data =
[[125 133 135 114 125 122 131 120 128 130 126]
 [133 135 132 119 125 125 132 120 129 137 124]
 [137 133 130 122 131 106 119 128 124 142 122]
 [133 133 135 115 124 125 129 121 131 133 121]
 [132 129 137 129 132 127 131 130 131 128 142]
 [129 122 138 129 118 128 136 126 133 130 140]
 [126 125 139 133 124 123 139 120 132 131 138]]
The entry in the top-right corner is 126
The third-last entry, reading row by row -> 132
The 2nd-last entry, reading row by row: 131
The top entry of the column that holds the smallest entry -> 122
Find the entry just right of the centre entry.
129
The entry in the bottom-right corner is 138
Find the entry in the bottom-left corner.
126
The entry directly above the centre entry: 106
Find the smallest entry in the last row.
120
The 1st entry, reading row by row -> 125
Find the largest entry in the first column.
137
The fourth entry in reading order is 114
The entry directly below 106 -> 125
Find the largest entry in the last column.
142
The bottom entry of the column that holds the smallest entry is 123
Find the entry directly above the smallest entry.
125
The fifth entry in reading order -> 125
Find the entry just right of 127.
131
The entry just left of 136 is 128

Read these off the array that follows. Rows and columns are numbered from 0.
1) The bottom-left entry?
2) The entry in row 0 and column 0?
3) The maximum?
4) The entry just left of the centre entry?
5) The entry at row 1, column 2?
6) The entry directly below the centre entry?
7) The entry in row 2 and column 0?
8) The bottom-right entry?
[[122 123 119 121 126 135 116 127 117 119 134 135 123]
 [135 124 137 125 145 128 137 121 126 125 123 128 119]
 [120 138 118 137 115 128 123 124 119 119 136 131 124]
 [135 119 139 123 137 117 136 131 119 119 135 124 124]
 [136 122 142 122 138 132 138 132 150 148 124 127 137]
 [136 133 141 128 136 135 142 118 123 122 120 135 114]
 [120 117 116 118 121 134 109 136 136 137 133 131 140]]
1) 120
2) 122
3) 150
4) 117
5) 137
6) 138
7) 120
8) 140

X =
[[123 127 121 139 115 125 123 138 108 137 115 122]
 [120 124 139 123 130 121 123 106 126 122 125 114]
 [141 135 134 112 132 140 129 136 145 117 136 143]
 [133 143 119 130 125 146 128 153 132 128 126 135]
 [127 137 115 139 119 137 126 151 117 136 119 128]
 [120 121 138 124 125 119 122 110 119 125 121 114]
 [120 121 135 127 120 117 121 115 113 128 118 115]
 [120 126 138 123 136 124 126 106 133 121 130 117]
 [122 123 126 135 115 120 122 130 108 135 115 119]
 [136 143 123 124 128 148 128 148 139 123 130 138]
 [139 140 128 117 130 145 128 143 143 119 133 141]
 [130 142 116 136 122 142 127 152 125 132 122 132]
 [125 132 117 140 117 130 125 145 112 138 117 125]
 [121 121 131 131 117 117 121 122 109 132 116 117]]
The top entry of the column that holds the largest entry -> 138
Give the entry directly below the largest entry.
Answer: 151
Give the entry just right of 129.
Answer: 136
The third-last entry, reading row by row is 132
The 1st entry, reading row by row: 123
The last entry, reading row by row: 117
Give the smallest entry in the last row.
Answer: 109
Give the first entry in the row that holds the largest entry.
Answer: 133
Give the second entry on the main diagonal.
Answer: 124
Give the entry in the top-right corner.
Answer: 122
The 4th entry, reading row by row -> 139
Give the 3rd entry on the main diagonal.
Answer: 134
Give the entry just left of the largest entry.
Answer: 128
The largest entry in the last column is 143
Give the entry in the bottom-left corner.
Answer: 121
The maximum -> 153
The entry directly below 146 is 137
Give the second largest entry.
Answer: 152

B =
[[119 124 137 129 113 142 126 145 138 128 127 136]
 [128 148 117 131 131 115 116 136 142 125 132 110]
 [138 105 115 132 127 148 118 146 127 120 127 138]
 [122 125 146 123 124 124 145 134 126 132 119 131]
 [119 116 120 122 118 133 124 110 131 130 131 145]
 [130 121 129 124 136 119 137 150 123 135 139 146]
 [123 153 143 138 128 115 139 142 133 143 130 103]
 [122 121 150 124 127 133 136 126 121 130 122 152]
 [127 128 106 142 128 147 111 145 137 118 135 115]
 [127 110 141 131 133 125 145 146 126 130 129 146]]
The largest entry in the last column: 152
The smallest entry in the first row is 113
The entry just right of 141 is 131
Read off the last entry of the smallest entry's row.
103
The 2nd entry on the main diagonal -> 148
Read off the top-left entry.
119
The largest entry in the first row -> 145
Read off the largest entry in the first column.
138
The last entry, reading row by row -> 146
Read off the second smallest entry.
105
Read off the top-right entry.
136
Read off the third smallest entry.
106
The 3rd-last entry, reading row by row: 130
Read off the third entry, reading row by row.
137
The entry just left of the largest entry: 123
Read off the 4th entry, reading row by row.
129
Read off the smallest entry in the last row.
110
Read off the entry directly above the largest entry.
121
Read off the third entry on the main diagonal.
115
Read off the maximum.
153
Read off the entry just right of the largest entry.
143
The 2nd entry from the end, reading row by row is 129
The bottom-left entry -> 127
Read off the 2nd entry in reading order.
124
Read off the entry directly below the largest entry.
121

W =
[[133 137 141 136 146 140 117]
 [124 154 114 144 103 122 131]]
Report the bottom-left entry.
Answer: 124
The top-right entry -> 117
The fifth entry from the end, reading row by row is 114
Report the entry directly above the largest entry.
Answer: 137
The entry just left of 146 is 136

[[129 122 146 140 109 124 126 133 147 104]
 [138 125 147 120 147 123 136 135 132 114]
 [120 130 147 141 116 112 143 130 123 131]
 [152 134 152 146 115 120 147 116 137 140]
 [123 151 116 151 117 135 132 110 107 110]
 [119 122 134 139 109 144 135 130 123 120]
 [135 113 123 126 142 130 114 105 121 140]
 [145 141 127 151 147 122 129 148 144 141]
 [104 104 123 125 135 146 147 136 132 139]
 [143 126 109 117 145 140 129 109 128 129]
 [110 144 144 138 114 120 141 150 125 150]
 [118 119 152 137 110 130 151 132 110 128]
 [130 147 147 111 126 115 118 134 139 111]
 [145 133 127 105 144 152 139 146 118 130]]
The largest entry in the last row: 152
Give the last entry, reading row by row.
130
Give the 2nd entry, reading row by row.
122
The top-right entry is 104
Give the largest entry in the first row.
147
Give the entry just right of 113.
123
Give the 3rd entry on the main diagonal.
147
The first entry, reading row by row -> 129
Give the 3rd entry in reading order.
146
Give the bottom-left entry.
145
Give the largest entry in the first column.
152
Give the largest entry in the last column.
150
The entry just right of 148: 144
Give the 4th entry in reading order.
140
The 4th-last entry, reading row by row -> 139
Give the third entry on the diagonal from the top-right corner.
130
Give the second entry on the main diagonal.
125

[[107 126 121 127 135 121]
 [134 132 146 115 135 133]
 [126 122 123 152 122 127]
 [129 127 108 126 117 125]
 [135 131 109 121 117 129]
 [137 131 103 123 124 129]
 [130 130 122 122 135 128]
 [123 133 117 115 133 129]]
The bottom entry of the column that holds the largest entry -> 115
The first entry in reading order: 107
Give the last entry, reading row by row.
A: 129
The bottom-left entry -> 123
The entry directly below 125 is 129
Give the largest entry in the last column.
A: 133
The smallest entry in the last column: 121
The top entry of the column that holds the largest entry -> 127
The 2nd entry on the main diagonal is 132
The third entry in reading order: 121
Give the 3rd smallest entry.
A: 108
Give the first entry in the row that holds the largest entry.
A: 126
Give the first entry of the smallest entry's row.
A: 137
Give the maximum.
A: 152
The smallest entry: 103

Questions about the row below.
1) Read off the first entry from the left.
2) Read off the first entry from the right.
3) Read off the 2nd entry from the right.
[117 130 141 100 133 141 144 134 139 151]
1) 117
2) 151
3) 139
